These are the activations of a small neural network, seen along a few directions. Each row is one input.
Each table varies a few parts of the input and shows all the possible inputs, shuffled.
Descriptions start from the smaller parts, as in this example, which fits no table here: one of 6 places along a line, together with either a single point or one of 9 places around a ring or (one of 3 separate values, together with one of 5 places around a ring).
Shared parts are said once, and a part with two or three values counts as separate values.
(in the rows, 128 means zero)

Other details of the inputs vary at random and push rows far along three fixed directions, the same in every table; ignore that.

Rows:
R1: [115 128 155 162 139 155 138 136 156 150 140]
R2: [114 127 138 156 140  97 126 178 135 129 135]
R3: [138 134 127 108 118 113 128 126 130 122 117]
R4: [135 126 115 122 114 134 131 126 126 122 114]
R5: [137 113 156 153 147 116 124 147 145 141 147]
R6: [122 125 146 151 141 158 136 118 143 153 143]
R7: [156  77 168 106 124 121 180  31  83 118 139]
R8: [141 135 133  94 102  88  93 147 119 119 113]
R9: [136 146 105  96 122 152 120 107 126 131 114]
R10: [114 146 120  93 112 153 118 110 122 120 120]
R11: [116 141 129 172 150 152 148 139 153 134 122]
R12: [125 125 136 156 163  99 130 168 135 141 127]
R13: [150 138 120  84 104 103 103 146 123 124 106]
R14: [111 156  97 103 131 190 135  94 133 134 127]
R15: [113 141 125 153 152 144 140 115 142 133 135]
R16: [162 110 153 109 112  73  92 165 123 143 135]
R17: [112 143 124 166 162 145 141 133 153 141 132]
R18: [117 141 109 105 117 143 104 130 114 128 128]
R19: [109 133 119 178 149 145 139 131 144 134 139]
R20: [129 140 102 101 123 146 116 136 117 133 122]
R21: [117 136 103 100 102 153 122 113 125 118 125]
R22: [110 130 124 174 144 149 152 132 151 129 130]
R23: [143 114 159 130 125 108 121 148 142 131 138]
R24: [113 141 114  97 108 156 119 115 116 118 124]
R25: [181  63 181 101 126  59 154  79  79 104 140]
R26: [118 129 113 161 144 150 144 119 138 133 132]
R27: [145 127 112  91 111  92 102 157 107 128 124]
R28: [160 136 110  93 105 104  97 143 112 130 110]
R29: [141  68 163 151 139  77 197  61  94  92 133]
R30: [131 131 136 160 137 107 135 155 142 129 124]
R31: [129 120 115 111 111 119 128 131 123 120 121]
R32: [143  89 155 115 139  93 170  45  87 100 126]
R33: [107 158 100 105 128 188 131  92 131 131 132]
R34: [124 115 128 148 136 106 131 162 134 128 121]
R35: [128 124 138 129 136  97 135 151 130 126 125]
R36: [109 148  96 122 116 192 121  88 127 127 127]
R37: [128 128 116 109 122 117 120 130 110 125 133]
R38: [139 127 104  92  99 102  94 143 110 125 125]
R39: [120 128 144 142 140  92 128 162 135 127 131]
R40: [132 151 114 111 103 140 113 128 131 123 120]
R41: [119 141 121 171 153 145 141 134 146 139 132]
R42: [129 133  96 107 118 144 112 132 123 132 119]
R43: [136 135 134  94 100 161 117 111 137 135 131]
R44: [126 135  96 107 114 142 112 130 125 131 125]
R45: [121 119 136 153 126 112 126 137 129 120 125]
R46: [110 155 105 101 126 194 141 100 136 129 117]
R47: [112 147 122 136 123 169 133 102 135 121 123]
R48: [103 133 107 133 130 169 127 103 127 127 131]
R49: [131 125 116  92  92 106  94 144 113 117 117]
R50: [127  83 182 156 149 145 206  43 113 120 143]
R51: [ 99 139 132 160 161 145 132 133 139 136 136]
R52: [102 135 126 159 150 149 151 144 144 131 134]
R53: [136 122 164 159 140 111 114 178 150 136 142]
R54: [144 142 122  86  97  98  99 142 123 120 116]
R55: [119 121 138 159 150 104 137 176 136 132 126]
R56: [136 122 163 158 141 108 114 179 155 136 144]
R57: [152 121 141 107 120 127 109 129 127 131 141]
R58: [142 135 119 118 117 114 116 122 117 125 126]
R59: [128 131 139 168 144  93 108 166 133 135 129]
R60: [136 117 121 149 138 115 132 137 125 131 123]
Each input here is: one of 2 separate values, together with either one of 6 places along a line or (one of 4 places along a line, together with one of 6 places around a ring).
Q: Changing only the choice among 2 separate values turns R12 into R46. The same change can be made to R20. Which row results?
A: R55
Q: Changing only the choice among 2 separate values turns R53 into R25. The same change can be made to R54. Which row results?
A: R15
Q: A walk changes only the place on the line of 4. It starts at R20 and steps to R27. List the rest of the walk in order.
A: R37, R18
Q: Change only the choice among 2 separate values in R36. List by row number the other rows that result.
A: R45
Q: A walk changes only the place on the ring of 6. It starts at R35 and steps to R52. List the rest of the walk in order.
A: R31, R22, R30, R3

Rows:
R61: [155 134 130 113 110 103  79 172 125 136 135]
R62: [ 98 142 128 177 146 209 141 110 157 140 143]
R63: [131 146 142 131 117 113  93 196 151 153 131]
R64: [129 151 123 115  95 129  68 188 153 152 122]
R65: [120 170 108 129 108 123  82 203 159 139 113]
R66: [147 137 116  75  89 111 111 124 111 108 105]
R67: [136 143 111 141 135  98  89 189 133 146 118]
R68: [114 133 129 201 173 101 126 184 154 152 133]
R69: [ 97 125 132 141 144 174 179  69 127 106 128]
R70: [131 142  98  92 109 120  91 140 113 135 123]
R71: [112 141 133 188 150 110 125 204 170 137 126]
R72: [164 117 113 103 110  60  91 173 111 134 116]
R73: [152 100 119 106 129 120 157  75  94 114 119]
R74: [109 129 116 185 171 164 164 118 147 140 136]
R75: [169 106 134  52 103 132 130  52  90 108 126]
R76: [157 124 121  76  95 140 118  84 102 119 136]
R77: [165 110 156  84 115  81 113 137 108 127 125]
R78: [100 162  97 106 105 180 111 137 146 126 125]
R79: [111 160  76  92 110 193 103 119 128 138 129]
R80: [158  97 154 107 133 101 143  87 109 119 138]
R81: [106 155  93 123 138 203 136  81 126 132 125]
R82: [151 101 116  81 109  82 119 111  86 117 126]
R83: [138 153 103  88  96 174  96 111 129 136 137]
R84: [ 80 150 124 171 158 214 178  79 152 118 128]
R85: [150  78 177 154 163  75 166  97 118 121 147]
R86: [118 116 138 161 144 126 169 118 144 117 126]
R87: [ 78 158 110 149 146 240 186  46 149 115 130]
R88: [129 124 140 124 115 144 118 126 133 132 124]
R89: [125 169  92  88  79 195  74 133 142 143 128]
R90: [145  79 175 138 129  86 162  93 107 115 132]
R91: [125  92 184 181 165 107 188 112 130 130 145]
R92: [130 130 106  55  82 155 133  75 101  99 118]
R93: [131 158 126 104 105 150  87 175 145 148 122]
R94: [142 115 139 126 108 106 110 134 124 131 134]
R95: [101 151 124 151 131 130 115 173 152 130 127]
R96: [144 101 134 123 136  78 142 102  95 119 125]
R97: [112 124 119 155 155 135 130 144 128 135 135]
R98: [137  98 135 127 140  82 144 109  95 119 131]
R99: [126  90 156 137 138  90 168 109 107  99 129]
R100: [ 95 143 139 187 152 106 118 201 165 137 132]
R101: [125  83 170 194 173  87 196 118 131 106 129]
R102: [110 137 107 132 143 160 130 112 122 133 129]
R103: [118 162 109 126 112 134 104 167 154 133 115]
R104: [111 133 160 188 173 127 136 174 170 157 147]
R105: [118 141 109 153 149 150 137 121 135 139 128]
R106: [149  96 150 153 149  32 127 160 102 126 128]
R107: [129 119 132  99 112 124 159  71 105 100 117]
R108: [167 120 142  63  97  91 104 131 107 129 124]
Q: What do these inputs look like to the network?
A: one of 3 separate values, together with either one of 6 places around a ring or (one of 2 separate values, together with one of 5 places along a line)
Q: Changing only the choice among 3 separate values turns R98 into R102. The same change can be made to R106. Which row results?
A: R81
Q: Change only the place on the ring of 6 in R76. List by row number the other rows that result.
A: R80, R89, R90, R91, R108
Q: Change only the choice among 2 separate values in R98. List by row number the other rows that result.
A: R95
Q: Change only the place on the ring of 6 in R62. List by row number the other rows that result.
A: R61, R75, R77, R88, R93
Q: Change only the place on the line of 5 in R92. List by row number the other rows that result.
A: R65, R71, R87, R95
